Each row has a name. Each piece below is followed by the name of the row it came from, unless a question asks for something else. Each question is about the rows just above it. Places in a row count from 0.

laget: [2.21 1.92 1.19 1.02 1.02 0.92 6.20]
kitir: [2.05 4.42 0.19 0.29 0.38 0.14 8.02]
Rugap: [2.22 3.22 0.45 0.53 0.61 0.27 8.19]
lovaf: [0.30 0.03 9.48 2.16 1.14 1.62 0.75]
sezu: [1.13 0.31 5.42 2.28 1.61 1.49 3.24]
ponu: [2.21 1.92 1.19 1.02 1.02 0.56 7.55]
kob: [0.93 0.22 6.22 2.35 1.58 1.57 2.61]
[1.62] is at row and place : lovaf, 5
Put [0.14 0.19 0.29 0.38 2.05 4.42 8.02] back in order: which row is it? : kitir

vasu: [-0.82  1.06  1.37 -0.49  1.06 -2.11]
febu: [ 0.67 -2.82 -2.93  0.16 -2.93  1.98]
Bota: [-0.95 -0.95  1.85  2.37 -1.72  2.37]
lerid: [ 1.98 -0.15 -0.14  0.16 -0.96  0.67]
nor: [-2.11 -0.49  1.06 -0.83 -0.82  1.36]
Which row holds these entries in another order? [-0.96  0.16  1.98  0.67 -0.14 -0.15] : lerid
Count of [-2.93] in febu: : 2
Times [-0.15] occurs in lerid: : 1
The row with [ 1.98 -0.15 -0.14  0.16 -0.96  0.67] is : lerid
[-2.11 -0.83 -0.82 -0.49  1.06  1.36] is which row reordered? : nor
Count of [-0.82] in vasu: : 1
Times [-0.95] occurs in Bota: : 2

mez: [ 5.57 -0.22  2.18  5.03  2.86  5.15 -1.05  5.57 -0.43  0.62]
zoves: [ 1.92  0.97  2.31  5.19  0.98  4.31  0.81  4.76 -2.04 -0.88]
rikos: [-0.64 -4.11 -1.52  6.56  1.93  7.55 -4.11  8.54  2.89  4.53]
begi: [ 0.74 -1.00  1.24  6.23  2.79  4.50 -2.44  4.67  0.22  1.28]
sunal: [ 2.30 -1.68  1.41  6.58  3.58  6.56 -2.78  6.12  0.77  3.26]
novu: [ 1.92  0.97  5.19  5.19  2.39  4.31  0.81  4.76  0.09 -0.46]
Count of [5.56] in mez: : 0
Where in the named rows is [0.09]? : novu, 8
Times [0.97] occurs in zoves: : 1
[-1.00] is at row and place : begi, 1
[ 5.57 -0.22  2.18  5.03  2.86  5.15 -1.05  5.57 -0.43  0.62] : mez
Times [-4.11] occurs in rikos: : 2

Rozu: [-4.98 -6.04 -3.23 -4.37 -3.41 -5.92  0.65  0.18 -2.77 -5.07  0.99 -3.83
 -1.08 -7.14 -3.85 -2.82 -1.09 -5.27 -2.91 -6.38]
ruri: [2.06 1.91 1.64 2.07 1.79 2.31 1.36 1.66 1.89 2.62 1.72 2.27 1.87 2.25
 2.13 1.99 1.90 2.49 2.19 2.20]
Vesar: [-6.67 -7.70 -3.86 -5.24 -2.68 -6.59  3.71  3.00 -1.91 -4.70  5.80 -3.11
  2.97 -6.14 -4.04 -3.00  1.82 -5.88 -1.81 -8.20]
kuvi: [-6.37 -8.02 -4.12 -5.48 -2.66 -6.67  3.74  3.22 -1.69 -4.62  6.49 -2.88
  3.59 -6.08 -4.23 -3.26  2.49 -5.68 -1.82 -8.38]
vip: [-7.70 -6.14  3.71  1.82  2.84 -3.11  5.80 -5.24 -4.04 -2.99  2.97  3.00
 -1.91 -1.81 -6.59 -4.70  2.83 -3.86 -6.67 -2.68]
dokol: [-7.14 -8.02 -4.12 -5.48 -2.66 -6.67  3.74  3.22 -1.69 -4.62  6.49 -2.88
  3.59 -6.08 -4.23 -3.26  2.49 -5.68 -1.82 -8.38]
rago: [ 4.91  5.88  2.84  3.67  1.67  4.39 -2.96 -3.00  0.64  2.56 -5.68  1.38
 -3.30 -6.00  2.57  5.98 -6.89 -6.87  0.75 -3.59]
guko: [ 4.91  5.88  2.84  3.67  1.67  4.39 -2.96 -3.00  0.64  2.56 -5.68  1.38
 -3.30  3.91  2.66  1.90 -2.70  3.26  0.70  5.74]
Vem: [1.86 1.94 1.82 1.87 2.38 2.26 2.61 2.49 2.14 2.44 3.09 2.17 3.05 2.18
 2.05 1.91 2.48 1.94 2.36 1.83]
nak: [ 5.11 -1.60 -7.13  1.98 -1.86 -5.24  6.74  3.54 -2.16 -5.07 -2.99 -4.67
 -6.76 -5.94  2.67  5.89 -6.53 -6.42  1.22 -3.70]
piru: [-7.09 -1.68 -6.26 -4.14 -0.36  2.38 -6.99 -4.02  0.16  3.16  2.67  2.62
  5.75  2.99 -4.20 -7.20  4.87  3.68 -2.25  0.42]
Put [ 3.71  5.80 -6.67  1.82 -8.20 -3.11 -3.86 -7.70 -4.70  2.97  3.00 -2.68
 -6.59 -6.14 -4.04 -3.00 -1.91 -5.88 -1.81 -5.24] back in order: which row is it? : Vesar
Where in the named rows is [-6.38]? : Rozu, 19
Which value is in both dokol and Rozu? : [-7.14]
Which value is in both rago and vip? : [2.84]
Times [1.23] occurs in nak: : 0

lotar: [-1.49 -3.63 -0.32  0.02  0.16 -1.87]
fet: [-1.42 -0.82 -1.50 -0.55 -1.89 -7.14]
Vogin: [-1.87 -3.63  0.16 -0.33 -1.49  0.02]
Put [-3.63 -1.87 -1.49 -0.32  0.02  0.16] back in order: which row is it? : lotar
Which row holds these entries in another order? [-0.33  0.02  0.16 -3.63 -1.49 -1.87] : Vogin
Row and place of [-0.55] in the named rows: : fet, 3

pafip: [ 3.66 -0.28  6.89  6.03  6.23  7.29  0.27 -5.53  0.55  0.56  0.85  0.68
 -0.12]
dumin: [ 0.43 -0.10 -0.01 -0.03 -0.22  0.01 -0.08  0.10 -0.16  0.15  0.16 -0.04
 -0.18]
sunoz: [-0.17 -0.11 -0.26 -0.30 -0.29 -0.30 -0.36  0.36  0.04 -0.61  0.26  0.11
 -0.04]
Dudad: [ 0.75 -0.23  0.18  0.34 -0.14 -0.13  7.38  0.32 -0.25  7.00 -6.53 -0.30
  6.78]
bokin: [-0.22  0.16 -0.03 -0.16 -0.09 -0.10  0.10 -0.01  0.15  0.43 -0.04  0.01
 -0.18]
getib: [ 6.23  0.68  6.03  0.85  0.27 -0.28  3.66  7.29 -5.53  6.89 -0.12  0.54
  0.56]
Which row holds these entries in another order? [-5.53 -0.28 -0.12  0.27  0.55  0.56  0.68  0.85  3.66  6.03  6.23  6.89
  7.29] : pafip
[0.26] is at row and place : sunoz, 10
[-0.18  0.01 -0.04  0.43  0.15 -0.01  0.10 -0.10 -0.09 -0.16 -0.03  0.16
 -0.22] is which row reordered? : bokin

Bugiv: [ 3.60 -4.70 -2.53  5.33  2.17 -0.49  1.66  3.85  2.81 -4.07 -1.58  3.17
  4.56  5.98  1.57 -1.25 -0.59  0.44  6.10 -2.78 -1.45 -4.50  4.26  5.12
 -4.38  1.11 -0.48  0.25  0.21 -3.70 -0.87 -3.89 -1.27  2.48 -3.58  5.31
 -1.13  0.95  0.43  4.71  5.56  7.87 -2.31 -3.15 -4.93 -1.41  1.16 -3.04
 -1.44  3.31 -7.11 -1.41  1.45  7.33]
Zak: [-4.59  4.88  1.27 -4.91 -1.84 -0.09 -2.97 -3.18 -4.11  2.98  1.39 -5.05
 -3.61 -5.04 -1.56  0.32  0.48  0.76 -6.44  1.36  1.93  5.06 -3.88 -4.36
  2.93  1.38 -0.71 -0.89  2.18  4.20  0.48  3.99  1.70 -3.13  2.54 -4.66
  1.18  0.08 -0.83 -4.06 -4.71 -6.75  1.26  2.62  6.23  2.62 -4.72  2.65
  1.74 -2.99  5.26  0.73 -0.52 -6.05]
Kun: [ 2.25 -4.28 -5.17  0.11  2.38 -1.27 -1.27  3.04  1.42 -5.07 -1.59  0.98
  5.27  5.70  1.03 -4.28 -0.62  1.32  2.66 -5.83 -0.54 -3.49  4.44  5.76
 -6.37  2.66 -4.25 -0.80  2.52 -2.82 -1.90 -3.55 -0.82  1.68 -4.65  1.09
 -0.98  4.44 -0.57  1.71  4.94  4.28 -2.93 -2.96 -3.31  2.10  2.18 -2.15
 -1.14 -0.35 -8.77 -3.21  3.90  8.35]
Dak: [ 3.62 -4.77 -2.33  0.44  2.26 -0.59  2.00  3.74  2.86 -4.07 -1.57  3.32
  4.49  5.94  1.74 -1.12 -0.61  0.44  6.17 -2.62 -1.53 -4.62  4.34  5.10
 -4.20  0.80 -0.23  0.47 -0.22 -3.75 -0.79 -3.94 -1.29  2.52 -3.45  5.48
 -1.17  0.73  0.45  4.92  5.53  8.01 -2.20 -3.12 -4.91 -1.87  1.00 -3.18
 -1.46  3.54 -6.87 -1.27  1.24  7.28]
dur: [ 3.96 -4.71 -1.83  6.49  1.94 -0.29  2.69  3.72  3.16 -3.64 -1.51  3.62
  3.95  5.76  1.83 -0.56 -0.47 -0.01  0.22 -1.99 -1.62 -4.65  4.03  4.57
 -3.63  0.12  0.43  0.69 -1.20 -3.84 -0.71 -3.91 -1.36  2.53 -3.09  5.94
 -1.24  0.22  0.63  5.24  5.49  8.33 -1.88 -3.05 -5.23 -3.08  0.96 -3.16
 -1.51  3.95 -6.25 -0.90  0.79  6.56]
Vage: [ 0.85  2.16  5.77  1.52 -1.99  1.96  4.21 -2.07  1.83  5.47  1.13  2.99
 -4.13 -4.28 -0.44  5.51  0.52 -2.85  0.60  6.67 -0.92  0.53 -3.03 -4.50
  6.32 -5.84  6.02  2.24 -6.70  0.22  2.09  1.80 -0.50  0.46  5.11  0.32
  0.32 -5.88  1.44 -0.47 -3.59 -2.41  3.60  2.19 -1.07 -6.11 -2.34  1.39
  0.28  1.72  9.07  3.70 -4.93 -6.72]
Suda: [ 4.17 -4.32 -0.37  7.61  1.59  0.28  4.23  3.57  3.68 -2.40 -1.24  4.67
  2.95  5.11  1.71  0.62 -0.42 -1.16  7.64 -0.35 -1.85 -4.68  3.40  3.57
 -2.12 -2.31  1.90  1.66 -3.86 -4.00 -0.18 -3.61 -1.50  2.84 -2.09  6.75
 -1.25 -1.30  1.01  5.63  5.17  8.81 -0.70 -2.83 -5.59 -5.12  0.29 -3.26
 -1.44  4.90 -4.54  0.03 -0.34  4.95]
Pali: [ 3.78 -2.55  2.63  8.04  0.28  1.28  6.36  2.13  4.02  0.92 -0.38  5.45
 -0.33  1.71  1.34  3.50  0.05 -2.71  7.00  3.10 -2.04 -3.53  1.07  0.55
  1.25 -5.45  5.01  2.42 -6.80  5.74  0.93 -2.03 -1.43  2.48  1.12  6.75
 -0.82 -4.23  1.92  5.30  2.64  7.40  2.48 -1.15 -4.81 -7.08 -0.96 -2.38
 -0.99  5.33  0.99  1.81 -2.80  0.67]
kan: [ 3.13 -1.27  3.88  7.32 -0.28  1.94  6.37  0.93  3.58  2.43  0.00  5.14
 -1.57 -0.63  0.81  4.48  0.18 -2.86  5.64  4.60 -1.90 -2.71 -0.16 -0.97
  3.03 -5.86  6.30  2.47 -7.03 -2.34  1.44 -1.08 -1.24 -0.29  2.38  5.77
 -0.44 -5.38  2.09  4.30  0.57  5.29  3.12  0.02 -3.94 -7.19 -1.34 -1.25
 -0.64  4.99  3.96  2.60 -3.81 -1.51]
vama: [-2.71  5.04  3.70 -4.33 -2.64  0.99 -0.70 -3.13 -1.45  5.25  1.83 -1.21
 -4.61 -5.15 -1.39  2.62  0.50 -1.38 -4.82  4.03  0.87  4.12 -4.86 -6.15
  5.60 -2.59  2.15 -0.05 -1.05  3.36  1.40  4.09  1.04 -1.96  4.62 -4.22
  1.10 -2.43 -0.02 -3.78 -4.72  1.40  3.15  2.63  3.90  0.95 -1.58  2.56
  1.48 -2.56  8.87  2.15 -2.47 -8.40]
Row and place of [-3.26] in the named rows: : Suda, 47
[ 2.25  3.90  4.44 -1.59  5.27 -3.55  2.52 -8.77  0.11  5.76 -3.49 -4.28
  2.38  1.09 -0.35  1.03 -2.15  2.10  2.66 -4.65  4.94 -0.57 -5.07  5.70
 -1.14 -0.54  2.66 -2.82  2.18 -1.90 -0.62 -5.83 -2.93  1.32 -5.17  1.71
 -2.96 -1.27 -3.31 -3.21  4.44  1.68 -0.82 -1.27 -6.37  8.35  1.42 -0.80
  0.98 -0.98  4.28 -4.28  3.04 -4.25] is which row reordered? : Kun
Times [-4.71] occurs in dur: : 1
Where do [ 3.13 -1.27  3.88  7.32 -0.28  1.94  6.37  0.93  3.58  2.43  0.00  5.14
 -1.57 -0.63  0.81  4.48  0.18 -2.86  5.64  4.60 -1.90 -2.71 -0.16 -0.97
  3.03 -5.86  6.30  2.47 -7.03 -2.34  1.44 -1.08 -1.24 -0.29  2.38  5.77
 -0.44 -5.38  2.09  4.30  0.57  5.29  3.12  0.02 -3.94 -7.19 -1.34 -1.25
 -0.64  4.99  3.96  2.60 -3.81 -1.51] appear? : kan
Times [0.45] occurs in Dak: : 1
Where in the named rows is [-0.28]? : kan, 4
Count of [1.40] in vama: : 2

dun: [-0.02 -1.11 -1.02 -7.42 -0.96 -8.12  5.83  1.27  4.81  5.73 -2.75 -5.64
 -4.70  8.04 -3.01  6.34 -5.31 -4.51  7.02 -3.55 -7.17  1.36 -6.22  1.94
  0.31 -4.00  8.58 -6.81  3.59  5.34 -6.42  5.50  3.53 -6.40 -0.60  4.48
  5.86  1.75  1.34]
Zopiz: [ 1.27  4.48 -8.12  5.83 -7.17  3.53 -4.70 -7.41  5.73 -0.02 -2.75 -6.42
 -3.55 -5.64  6.34 -5.31 -0.60 -6.81 -4.51 -1.11  1.36  4.81  8.04 -3.01
 -0.96 -6.22  1.94  8.58  3.59  5.50  0.31 -6.40 -4.00 -1.02  5.34  7.02
  1.75  1.34  5.86]
Rikiz: [ 7.88  7.16  5.46 -0.35  0.16 -6.04  5.71 -3.88  2.66  1.35  3.03  3.37
  0.85 -3.01 -4.96 -8.72  6.52 -3.71  8.56 -4.11 -4.27  1.03  0.43 -6.09
  1.76 -7.25 -2.39  6.67  7.58  6.41 -5.78 -4.94  5.17 -0.50  4.39 -0.56
 -7.03  5.14 -3.84]
[-0.02 -1.11 -1.02 -7.42 -0.96 -8.12  5.83  1.27  4.81  5.73 -2.75 -5.64
 -4.70  8.04 -3.01  6.34 -5.31 -4.51  7.02 -3.55 -7.17  1.36 -6.22  1.94
  0.31 -4.00  8.58 -6.81  3.59  5.34 -6.42  5.50  3.53 -6.40 -0.60  4.48
  5.86  1.75  1.34] : dun
Put [ 5.86  1.34  1.75  7.02  5.34 -1.02 -4.00 -6.40  0.31  5.50  3.59  8.58
  1.94 -6.22 -0.96 -3.01  8.04  4.81  1.36 -1.11 -4.51 -6.81 -0.60 -5.31
  6.34 -5.64 -3.55 -6.42 -2.75 -0.02  5.73 -7.41 -4.70  3.53 -7.17  5.83
 -8.12  4.48  1.27] back in order: which row is it? : Zopiz
Which row holds these entries in another order? [ 7.02 -4.70 -3.55 -1.11 -8.12 -6.22 -1.02 -5.64  1.75 -4.00 -6.81 -3.01
  8.04  1.94  5.86  0.31  1.34  5.83 -6.42  1.27  6.34 -6.40  5.34 -0.96
  3.59 -7.17  5.73 -0.02 -4.51  8.58 -0.60  5.50 -2.75  1.36  4.48  3.53
  4.81 -5.31 -7.42] : dun

